These are the activations of a small neural network, seen along a few directions. Each row is one input.
In each table, some parts of the input vary, and every possible input appears once, in random order.
Descriptions start from the smaller parts, as in this example, which fits no table here: values(2) and (point or ring(11) or (line(4) and ring(8))).
Shared parts are said once, and a part with two or three values counts as separate values.

Other details of the inputs shift rows strongly along two fixed directions, in all tables alike. That doesn't count.
To show where, the next rows are all for the same input, with only those details redrawn:
[ 3.06 -6.02  1.19 -0.92  1.55  2.67 -0.45 -2.62 -1.17  2.34  5.90]
[-0.19  0.23 -0.56  0.57 -1.41 -0.91  0.59  0.42 -0.23  0.27 -0.35]
[-0.16  0.23 -0.58  0.56 -1.43 -0.95  0.60  0.40 -0.23  0.31 -0.37]
[-0.20  0.24 -0.55  0.56 -1.40 -0.90  0.56  0.42 -0.24  0.26 -0.33]
[-0.18  0.24 -0.57  0.56 -1.43 -0.93  0.58  0.41 -0.24  0.29 -0.35]
[-5.63 -0.03  1.49  1.83  1.72  6.09 -3.43  2.93 -0.95 -7.96  2.37]
[-0.17  0.23 -0.57  0.56 -1.43 -0.94  0.60  0.41 -0.23  0.30 -0.37]

Table:
x1: [ 0.72  1.54  0.20 -0.03 -0.54 -0.52  0.51  0.97  0.47  0.62 -0.30]
x2: [-0.61  0.38 -0.74  0.86  0.00 -1.39  0.21  0.09  0.34  0.45 -0.41]
x3: [-0.72  0.44 -0.76  0.57  0.03 -1.33 -0.09 -0.09  0.62  0.49 -0.29]
x4: [ 0.81  0.64  0.16 -0.81 -0.39 -0.16 -0.47 -0.17  0.88  0.15 -2.15]
x5: [-0.78  0.70 -0.81  0.21 -0.33 -1.40  0.18 -0.76  0.67  0.32 -0.24]
x6: [ 0.34  0.78 -0.19 -0.49  0.81 -0.76 -0.33 -0.84  0.65  0.25 -2.11]
x7: [ 0.31  0.93 -0.17 -1.01  1.24 -0.17  0.43 -0.77 -0.23  0.15 -2.07]
x8: [ 0.04  0.20 -0.54  0.47 -1.25 -1.04  0.20  0.63  0.53  0.50 -0.44]
x9: [-0.17  0.23 -0.57  0.56 -1.43 -0.94  0.60  0.41 -0.24  0.30 -0.37]
x10: [-0.67  0.41 -0.81  0.96 -0.23 -1.47  0.68 -0.20 -0.39  0.45 -0.40]
x11: [-5.67  0.38  1.40  1.12  1.47  5.94 -3.83  2.40  0.10 -7.92  2.31]
x12: [-0.82  0.66 -0.78  0.29 -0.16 -1.36 -0.03 -0.40  0.70  0.40 -0.29]
x13: [ 0.90  1.65  1.19 -0.75  1.50 -0.81  0.53 -0.08 -0.32  0.23 -1.89]
x14: [ 0.86  0.74  0.19 -1.36 -0.05  0.40  0.34 -0.14  0.04  0.22 -2.15]
x15: [ 3.17 -6.08  1.23 -0.88  1.68  2.69 -0.50 -2.48 -0.75  2.37  5.85]
x16: [ 0.19  1.54 -0.03  0.38  0.78 -0.86  0.52  0.33  0.25  0.54 -0.13]
x17: [ 0.76  1.63  0.06 -1.26  1.47 -0.31  0.82 -0.27 -0.33  0.33 -2.04]
x18: [-0.16  0.37 -0.55  0.20 -1.27 -0.99 -0.12  0.55  0.82  0.47 -0.41]
x19: [ 1.40  1.45  1.50 -1.10  0.26 -0.16  0.43  0.60 -0.15  0.22 -1.95]
x20: [ 1.24  1.48  0.38 -1.60  0.23  0.30  0.69  0.38 -0.09  0.32 -2.12]
x21: [-0.64  0.34 -0.76  1.01 -0.10 -1.39  0.60 -0.01  0.03  0.40 -0.42]
x22: [ 3.11 -5.77  1.16 -1.62  1.53  2.53 -1.01 -2.91 -0.04  2.63  5.88]
What do these inputs look like to the network? -> values(2) and (point or line(4) or line(6))
Which other rows does x21 become when the values(2) part takes its other values? List them by row number. -> x15
Start at x19 and move only the line(4) part, one step at a time. The first step leads to x20. Which rows follow, in order? -> x14, x4
Which other rows agree with x2 in the values(2) part? List them by row number. -> x3, x5, x6, x7, x10, x12, x13, x16, x17, x21

Table:
x23: [ 1.04 -0.60  1.16 -1.45  2.16  1.31 -1.11 -1.22  0.90  0.31  0.91]
x24: [ 1.56 -1.71  0.84 -1.12  0.13  2.32  0.16 -0.08 -1.01  0.19  1.58]
x25: [ 2.44 -1.57  1.13 -1.45  0.45  1.15  0.38 -0.52 -0.75  1.16  0.01]
x26: [ 1.62 -2.81 -0.39 -0.38 -2.56  0.39 -0.02 -0.74  0.01  1.40  1.33]
x27: [-0.04 -2.33 -0.10  0.41 -0.89  0.81 -1.32 -0.43  1.12  0.29  3.04]
x28: [ 1.00  4.90 -2.99 -0.32 -2.11 -7.75  3.18 -1.16  1.36  4.10 -7.30]
x29: [ 0.63 -1.42 -0.32  0.82  0.70 -1.19  1.06 -1.29 -1.09  1.82  1.74]
x30: [ 1.16 -1.15  0.96  0.36  0.33  0.20  0.17  0.03 -0.32  1.07  2.85]
x31: [ 1.71 -1.08  1.24 -2.20  1.15  2.26 -0.45 -1.01 -0.28 -0.07 -0.31]
x32: [ 0.71 -1.74  0.11 -0.01  2.41  0.05 -0.05 -1.70 -0.43  1.00  1.14]
x33: [-8.14  7.39 -1.61  3.22 -0.62 -0.44 -0.84  4.66  0.33 -7.56 -5.33]
x34: [-0.49 -3.08 -1.22  0.59 -0.37 -0.35 -0.51 -1.78  0.12  1.08  2.33]
x35: [ 0.31  5.23 -2.03  0.44 -3.38 -5.78  2.57  1.59  1.54  2.59 -4.82]
x36: [-5.47  0.86  2.36  1.73  1.24  6.87 -2.96  4.38 -1.93 -9.02  1.63]
x37: [ 1.96 -0.90  0.87 -0.64  1.37  0.14 -0.27 -0.75  0.43  1.62  1.20]
The inputs of x24 and x35 match in every part but one. If x36 is changed in the same way as x24 into x35, which row does it become? -> x30
What do these inputs look like to the network? -> values(3) and (point or line(4))
Which other rows does x27 become when the values(3) part takes its other values? List them by row number. -> x26, x34
Which other rows agree with x33 in the values(3) part? List them by row number. -> x28, x29, x32, x34
